Each row below holds a small network's activations on one input, seen along a few directions.
In each table, some parts of the input vary, and every possible input appears once, in random order.
A made-up example of a description, with smaller parts first: line(6) and (point or line(11) or (values(3) and ring(5))).
Shared parts are said once, and a part with two or three values counts as separate values.

Other details of the inputs shift rows strongly along two fixed directions, in all tables alike. That doesn't count.
To show where, the next rows are all for the same input, with only those details redrawn:
[  19   -4   10   -3 -103  -68   25   86    4   -8    7  -14    0]
[ 10  -2   0   4 -66 -36   8  55   2   2   8  -8  -7]
[ -1   2 -36  24  52  59 -36 -39  10  23  17  10 -22]
[-51 -10   6  28 -10  31 -40  -2 -35  32   1   1 -33]
[-17  -2 -22  24  25  42 -33 -24  -3  24  11   4 -25]
[ 71  13 -48   1   9  -6  14  11  61  -9  27   2   7]
[ 58   6 -29  -4 -34 -32  22  41  45 -12  21  -3   6]
[-47 -10   8  27 -28  15 -32  12 -33  28   1  -3 -25]

Table:
x1: [-29 -26   8   5  49  48   6 -40  -6  -7 -38   2   7]
x2: [ -9  -1 -25  22  30  46 -33 -25   3  25  13   4 -24]
x3: [-25 -13  15   7  30  51  11 -43 -33   1 -41   3  -4]
x4: [ 57  -5  10 -13  47  13  22 -23  59 -36   0  13  41]
x5: [-79 -33  63  19  -1   2   1 -10 -52   1 -43   9  -3]
x6: [ 23  10   0  -6 -62 -54  36  50  22  -3  14 -13  19]
x7: [ 71  12 -52 -55  -5 -37   8 -18  46 -44  29 -32  14]
x8: [-19   4 -22  20  48  49 -27 -38   6  35   9  -5  -9]
x9: [-18  -6  19   4  31  51  14 -39 -27  -3 -38  -6  -6]
x10: [-30 -11 -30 -26  22  20 -53 -56 -25   2   7 -24 -16]
x11: [ 42  29 -26 -23 -10 -53  13  26  42 -16  19  18  15]
x12: [ 55  -7  16 -14  17 -31  60   9  49 -47 -18   2  31]
x13: [-73  -3  27   0 -39  -9 -37  19 -57  34   9   7 -30]
x14: [-47 -26  18   9  32  40   8 -37 -23  -7 -37   6   6]
x15: [-22  17 -23   2  46  17 -41 -28  -1  23   3  18 -16]
x16: [-14  16 -10  16  59  29 -33 -49 -32  25  10  24  -9]
x17: [ 43  -2  30  -9  27   5  22 -14  41 -36  -2   9  36]
x18: [ 55  23 -29  -2  14  -2  26   1  54  -2  25 -13  16]
x19: [-27  -1  43  -7 -77 -69  -3  61 -54  13 -13  -2  -2]
x20: [ 22  23  -7   2  36   1  -9 -20  -8   8  11  11   1]
x21: [-38 -23  74   4 -36 -14   3  13 -24 -16 -21   9  20]
x22: [12 19 -9  9 31 20  7 -5 -5  5 11 -1  4]
x23: [  -8  -28   65  -25 -124  -91   73   96  -18  -45  -46  -26   30]
x24: [-17  10 -25  -2  51  38 -43 -33  -4  33  23  13 -22]
x25: [ 75  17 -44  -1 -12 -21  30  20  59 -20  33   8  12]
x26: [ 68  30 -35 -30   7 -26  19  16  53  -9  39   1   6]
x27: [-76 -25  23 -31 -90 -51 -36  12 -76  -5  -6 -31 -17]
x28: [-24  21  10  -7 -18 -30 -20  21 -13  10   1   7 -14]
x29: [-29 -30  44   5   6 -10  16  -1 -11 -13 -40   4   8]
x30: [-35   7   0  21  31  36 -14 -17 -37  22   5   9  -6]
x31: [ 61  20 -41  -6  46  12  25  -1  41  -8  18   2  20]
x32: [-75 -10  44  27 -74  -7 -28  39 -60  26  -4 -12 -35]
x33: [ 69  -2 -23 -17  42  22  47 -24  42 -26 -25  -2  25]
What is each input in this table made of? -> values(3) and (point or line(4) or ring(6))
Changing only the values(3) part turns x6 into x18. The same change can be made to x27. Which row results? -> x7
List by row number the other rows that have the values(3) part in common with x29. -> x1, x2, x4, x8, x10, x15, x19, x24, x31, x33
Which other rows does x4 become when the values(3) part takes its other values? List them by row number. -> x17, x21
A walk changes only the ring(6) part. It starts at x26 and steps to x28. List the rest of the walk in order. -> x20, x22, x18, x32

Table:
x34: [ 34   5 -13   4   2   0  31  11  18  -7   0  -2  11]
x35: [-16  -6  19 -17 -21  -9  -1  -1 -24  -9  -6 -16   3]
x36: [-77 -26  31   6   3  31 -47 -35 -60  14 -19  -3 -22]
x37: [-14  12  -1   2 -33 -27 -21  31 -12  19  24   2 -14]
x38: [ 80   9 -59   7  96  62   9 -56  77 -14  21  15  12]
x39: [ 38  -5 -28   9  35  26  14 -19  52  -9   5   3   8]
x40: [-13   5  26   7 -21 -22   9  23 -23   5  -6   7   5]
x41: [ 79  19 -57   5  95  67  15 -57  70 -10  22   8  14]
x42: [-14 -15   3 -14  -1  -4  -5 -13   4 -15  -6  -6   7]
x43: [ 24  -1   4  -4 -51 -40  43  53   8 -10 -16  -5   6]
x44: [ 20   7  30  -8 -52 -48  27  50   5 -12   4  -3  18]
x45: [-60   0 -17  32  25  60 -62 -32 -43  51  11  -1 -41]
x46: [-75 -12  19   9  26  38 -36 -47 -67  20 -20  -5 -20]
x47: [  8  -4  28  -5 -50 -54  23  50  19 -15  -3   2  15]
x48: [ 29  14 -41 -26  -8 -22 -10  -1  20  -6  26 -10  -4]
x49: [ 23  12   8  -8 -14 -37  28  35  12  -6  -5  11  14]
x50: [ 18  -1  29  -6 -52 -52  20  50  11 -17   0   5  14]
x51: [-84 -12  19   7  21  33 -38 -41 -67  22 -31  -2 -27]
What is each input in this table made of? -> values(3) and (point or line(5))
Changing only the values(3) part turns x41 into x44. The same change can be made to x45. Which row results? -> x37
A walk changes only the line(5) part. It starts at x42 and steps to x36. List the rest of the walk in order. -> x35, x46, x51
Which other rows does x40 become when the values(3) part takes its other values? List them by row number. -> x34, x46

Table:
x52: [-29 -24  -8  11  69  38 -10 -53  12  -4 -21  21   0]
x53: [-18  19 -49  30  76  38 -37 -34  12  42  11  30 -27]
x54: [ 83  17 -11 -12  10 -44  62  25  32 -31 -13  22  29]
x55: [ 67  15  26  -7 -61 -59  40  49   4 -30  13   7  23]
x56: [-80 -29  58  30 -46  35  -6  28 -57  29 -34 -17 -22]
x57: [ 42  23  15 -30 -53 -72  28  48  14 -15  34 -20  33]
x58: [ 19  -2  44  -4 -52 -59  57  77  28 -15 -27   6  26]
x59: [-54   8   6  30 -27   5 -59  17 -36  38  33  20 -41]
x60: [ 63  16 -60 -45  83  -2   2 -54  59 -34  -1  11  12]
x61: [-21  21 -18   0  93  35 -13 -56 -10  27   0   7   6]
x62: [ 15   3  24  22  38  39  -8 -13  33   8  16  14   9]
x63: [  9  -4  -7  16  22  49   6 -26 -33  12 -16  -8  -8]
x64: [ 20  11 -67  14   7  28 -14   6  23  21  22  -1 -26]
x65: [ 75   8 -71 -43  41  19  12 -50  54 -38  17 -14   6]
x66: [-87 -46  29  25 -45  23 -19  -7 -47   3 -34 -23 -23]
x67: [-80  -7  29   4 -45   5 -13   7 -85  32 -16 -35 -18]
x68: [ 15 -22  34 -13 -85 -65  26  53  27 -42  10  -4  28]
x69: [-39  -9  26 -26 -25 -14 -54 -16 -29  -1   5 -16  -7]
Changing only one part turns x69 into x60. The same change can be made to x57. Which row results? -> x61
What is each input in this table made of? -> values(3) and (point or ring(5))
Which other rows does x59 become when the values(3) part takes its other values? List them by row number. -> x53, x64
